A small network was shown many inputs. Here are its activations along a few directions, one row for each input.
Each table varies a few parts of the input and shows all the possible inputs, shuffled.
A made-up example of a description, with smaller parts first: one of 4 places along a line, together with either a single point or one of 11 places along a line or (one of 2 separate values, together with one of 8 places around a ring).
Shared parts are said once, and a part with two or three values counts as separate values.

Other details of the inputs vary at random and push rows far along two fixed directions, the same in every table; ignore that.

A family of inputs:
r1: [ -7  -1 -33 -35 -42   4  24   3   0 -18  -5  42 -50  -1]
r2: [ 38 -22  -6   6  46  -1 -35 -13  -2  36   0 -44   5   0]
r3: [-19 -18  83  43  28 -25   2  34 -19 -18  24 -48  74  34]
r4: [ 23 -10  66  16  19 -20 -35 -10 -17  37   2 -30  60  33]
r5: [ -12    9  -75  -69  -24   39   46  -10   25  -11  -27   58 -109   -2]
r6: [  3  -6  27  63  50  -9 -34  -8 -26   8  -8 -19  56  17]
r7: [ 43 -13  89  36  29 -41 -62  -4 -57  24  25 -33  79  31]
r8: [-46 -12  -5  -1 -63 -17  59  40   7 -47   5  -1   9 -17]
r9: [ 63  -2 -91   2  82  20 -71 -44 -11  56 -17   8 -66 -24]
r10: [-59  -1  42 -12 -94 -18  70  18  17 -10 -26   2  58   1]
r11: [-40   6 -24 -28 -27  31  64   0  66 -12  -3 -35 -38 -10]
r12: [ 23 -13  98  37  59 -25 -50   8 -50   9  17 -16  68  66]
r13: [ 49  -2  -7 -15  55  25 -40 -39   2  32 -13  -1 -40  36]
r14: [-59  37   3 -14 -63   3  48  -3  39  16  -3   9  10 -16]
r15: [ 34   3 -52  16  87  15 -49 -16 -24  16   1  19 -54   1]
r16: [ 82 -39 -93 -17  67  14 -57 -38 -27  39 -45  13 -63 -14]
r17: [ 49 -22 -13   0  38  12 -36 -33 -33  16 -46  32 -16  35]
r18: [-25   1  58  71   4 -43 -16  35 -36 -19  35 -21  82   5]
r19: [ 41 -31  51  25  17  -9 -46  15 -20 -33 -17  17  78  -1]
r20: [ 33  -3  77  62  50 -15 -83  11 -25 -13  12   6 105   1]
r21: [ 72 -18 -43 -20  27  -3 -55 -34 -50  25 -22  35 -46  -3]
r22: [-71  39  28   4 -57  10  59   2  36 -10  -5  10  26   9]
r23: [ 73   6 -91   3  72  10 -74 -36 -31  39   6  10 -76 -37]
r24: [-81  42  59  10 -99 -27  64  25  14 -16  29  -6  66 -19]
r25: [ -19   45  -82  -49  -28   29   22  -15   36    3   18   50 -109  -24]
r26: [-27 -11 -60 -28 -33  27  60  -3  36 -22 -40   5 -45 -16]
r27: [ 25 -16  99  32  23  -9 -46  22   5 -23  23 -28 102   9]
r28: [  -3   10  -85  -54  -11   29   33    2   54   -8   27   -8 -116  -32]
r29: [-65  19  67 -11 -77 -19  59  36  28 -29  41 -21  37  16]
r30: [-73  -9  18   0 -58  -8  85  46  14 -52 -10  -4  26  -3]
r31: [ 36  16 -20   7  73  14 -57 -26 -33  27   1  44 -42  27]
r32: [-41  16 -31 -42 -67   9  71  16  56 -12  28 -40 -40 -49]
r33: [-39   0 -51 -37 -84   0  77  20  27 -29  -8  -4 -30 -54]
Each input here is: one of 3 separate values, together with either a single point or (one of 2 separate values, together with one of 5 places around a ring).
- The inputs of r8 and r28 match in every part but the choice among 3 separate values. If r30 is changed in the same way as r8 into r28, which row does it become? => r3
- Which other rows agree with r24 in the choice among 3 separate values? List them by row number. => r6, r9, r14, r15, r18, r20, r22, r23, r25, r31
- Which other rows does r29 become when the choice among 3 separate values takes its other values? List them by row number. => r1, r25

A family of inputs:
r34: [-42  26 -13 -21 -19  34  45  -6  58   6   4 -13 -30   2]
r35: [ 34 -14  -5 -22  39  16 -21 -30 -14  17 -14  10 -52  54]
r36: [-67  23  25 -10 -97 -11  65  36  25 -54  16  24  33 -15]
r37: [ -2   7  44   8 -23  -9  -1   6  26  -2  14 -32  48  -6]
r38: [  0 -30 -24 -32 -23   6  43   2   0 -17 -27 -12 -38  12]
r39: [ 15  -9 -39 -18 -14  -4  -3 -13   1  24 -23  13 -21 -21]
r40: [ 56 -11  -8  -2  45  26 -50 -21   5  13  -8  -2  -7   3]
r41: [ 50 -27 -34  16  67  11 -46 -18 -17  17 -21 -30  -9   0]
r42: [  5 -11  50  23 -19  -9  -9   1 -21 -11 -22  12  77  18]
r43: [  2 -14 -30 -12  14  16   7  11  23 -11  -4  -2 -36 -22]
r44: [-10  -4 -39 -13 -20  -8  11  16  -6 -14   2  31 -25 -16]
r45: [-24  21 -32 -17  13  32  24  -6  45  -7   9   4 -62  -2]
r46: [-51  11   5   4 -51 -11  54  21  26 -23  26 -51  20 -35]
r47: [ -1  13  55  38  30 -14 -29  -6 -15  19  39 -33  39  20]
r48: [ 30 -26  41  32  34 -27 -45   3 -19  25   5 -42  58   2]
r49: [-43  19  47  15 -31 -26  19  32 -19 -20  17  17  51  12]
r50: [-31  11 -73 -22 -46   7  54  16  13 -27  -4  22 -58 -32]
r51: [ 56 -16 -42  -1  40  -9 -62 -24 -47  30  -4  21 -28 -12]
r52: [ 46   8 -17 -15  57   8 -47 -27   6  45   7 -11 -31   0]
r53: [-30 -13  17  28 -11  -4  40  28  11 -34   1 -31  27 -14]
r54: [ 19 -27  83   7  20 -22 -15   6 -42   3  -7  -6  55  60]
r55: [ 55   7 -25 -11  49  -2 -58 -35 -29  49 -18  24 -25  11]
r56: [  2  -7  61  37  32 -25 -34  11 -51  -8 -15  20  64  29]
r57: [-27 -19  37  10 -15  -8  17  21  15  -8  -2 -36  63  -3]
r58: [-36  32 -17 -31 -19  13  37  22  43 -13  33   1 -36 -15]
r59: [-27   2 -67 -28 -48  26  63  -2  26  -8 -38  12 -44 -28]
r60: [-33  20  42  -1 -56  -4  30  19  34 -23  36 -28  35 -24]
r61: [  2   7  55  43  13 -27 -34 -14 -35  30  -5  -6  58  36]
r62: [-11   4 -50  -6  -4   8  25  18  21 -21  18 -18 -44 -26]
r63: [-17 -22  19  40  -7 -23  17  19 -35 -31 -22   4  48   2]
r64: [ 28  -6 -25  -8  10  13 -19 -14  -8 -18 -23  50 -29  -5]
r65: [  7  10 -25  -3  19  23 -11 -31  -3  25 -24  27 -29  22]
r66: [-50  25  39  20 -12  -8  20  26  19 -18  42 -21  27  16]
r67: [  0   7  53  56  28 -28 -37   9 -54   2  16  15  52  44]
r68: [ -8 -14 -42 -18  -8   5  14   3   0 -16 -28  36 -34 -19]
r69: [ 26  -6 -35 -13  23   6 -27  -8   5  17  20 -18 -38 -30]
r70: [-26  -7  24  15 -11 -20   8  39   4 -23  29 -24  38  -8]
r71: [ -7   6 -66 -17 -30   3  27 -10  -1   1  -3   8 -51 -37]
r72: [  8 -16  29  37  14 -26 -10   6 -12   9   3 -57  56  -2]
r73: [-32   6  45  35   0 -11   7   5 -20 -14  -6  19  38  30]
r74: [ 20 -25 -32  -9  10   6 -14 -16 -13  14 -31  24  -4  -4]
r75: [-34 -33  43 -24 -61 -12  63  26  10 -27 -12 -12  27  20]
r76: [ 35  16 -15 -12  48  10 -43 -16  -3  31  26  -9 -38  -9]
r77: [-55  31 -24 -45 -35  32  69  20  67 -22   8   6 -53 -25]
r78: [ 54  -5 -18  -8  77  24 -53 -27  -5  38  -5   0 -23  12]
r79: [-38  22  45   5 -42 -23  22  10 -13   0  20   5  44  -2]
r80: [ 74  -7 -25  -3  35   2 -69 -39 -26  32 -23  27 -21   0]
r81: [ 17  18 -38 -28 -29  15  -4 -20   6   1   4  34 -48 -29]
r82: [ 16  17 -15  -3  35  13 -22 -28  24  38  11 -18 -38   8]
r83: [ 32 -21  -5 -46 -13  18   8 -15   9 -13 -19  18 -41  24]
r84: [-33  11  28  -3 -32   2  30   7   3   3 -18  16  36  11]
r85: [  7   7  58  52  21 -27 -43 -13 -54  21  20   1  54  31]
r86: [ -9  11 -41 -40 -18  36  31   0  59 -29   1  15 -60 -31]
r87: [ 48 -16 -52   6  31  -8 -35 -29 -32  30 -30   2 -24 -10]
r88: [ -2   8  32  14 -11  -4  -6  27  11 -28  31  -9  27  -3]
- The inputs of r67 and r49 match in every part but one. If r82 is changed in the same way as r67 into r49, which row does it become? => r52
- The inputs of r83 and r75 match in every part but one. If r64 is changed in the same way as r83 into r75, which row does it become? => r68
- Describe the family of inputs behind these rows. => one of 5 places along a line, together with either a single point or (one of 2 separate values, together with one of 5 places around a ring)
- A walk changes only the place on the ring of 5. It starts at r56 and steps to r84. List the rest of the walk in order. => r55, r79, r49
- A walk changes only the place on the line of 5. It starts at r47 and steps to r76. List the rest of the walk in order. => r60, r69, r46
- Which other rows does r41 become when the choice among 2 separate values takes its other values? List them by row number. => r59
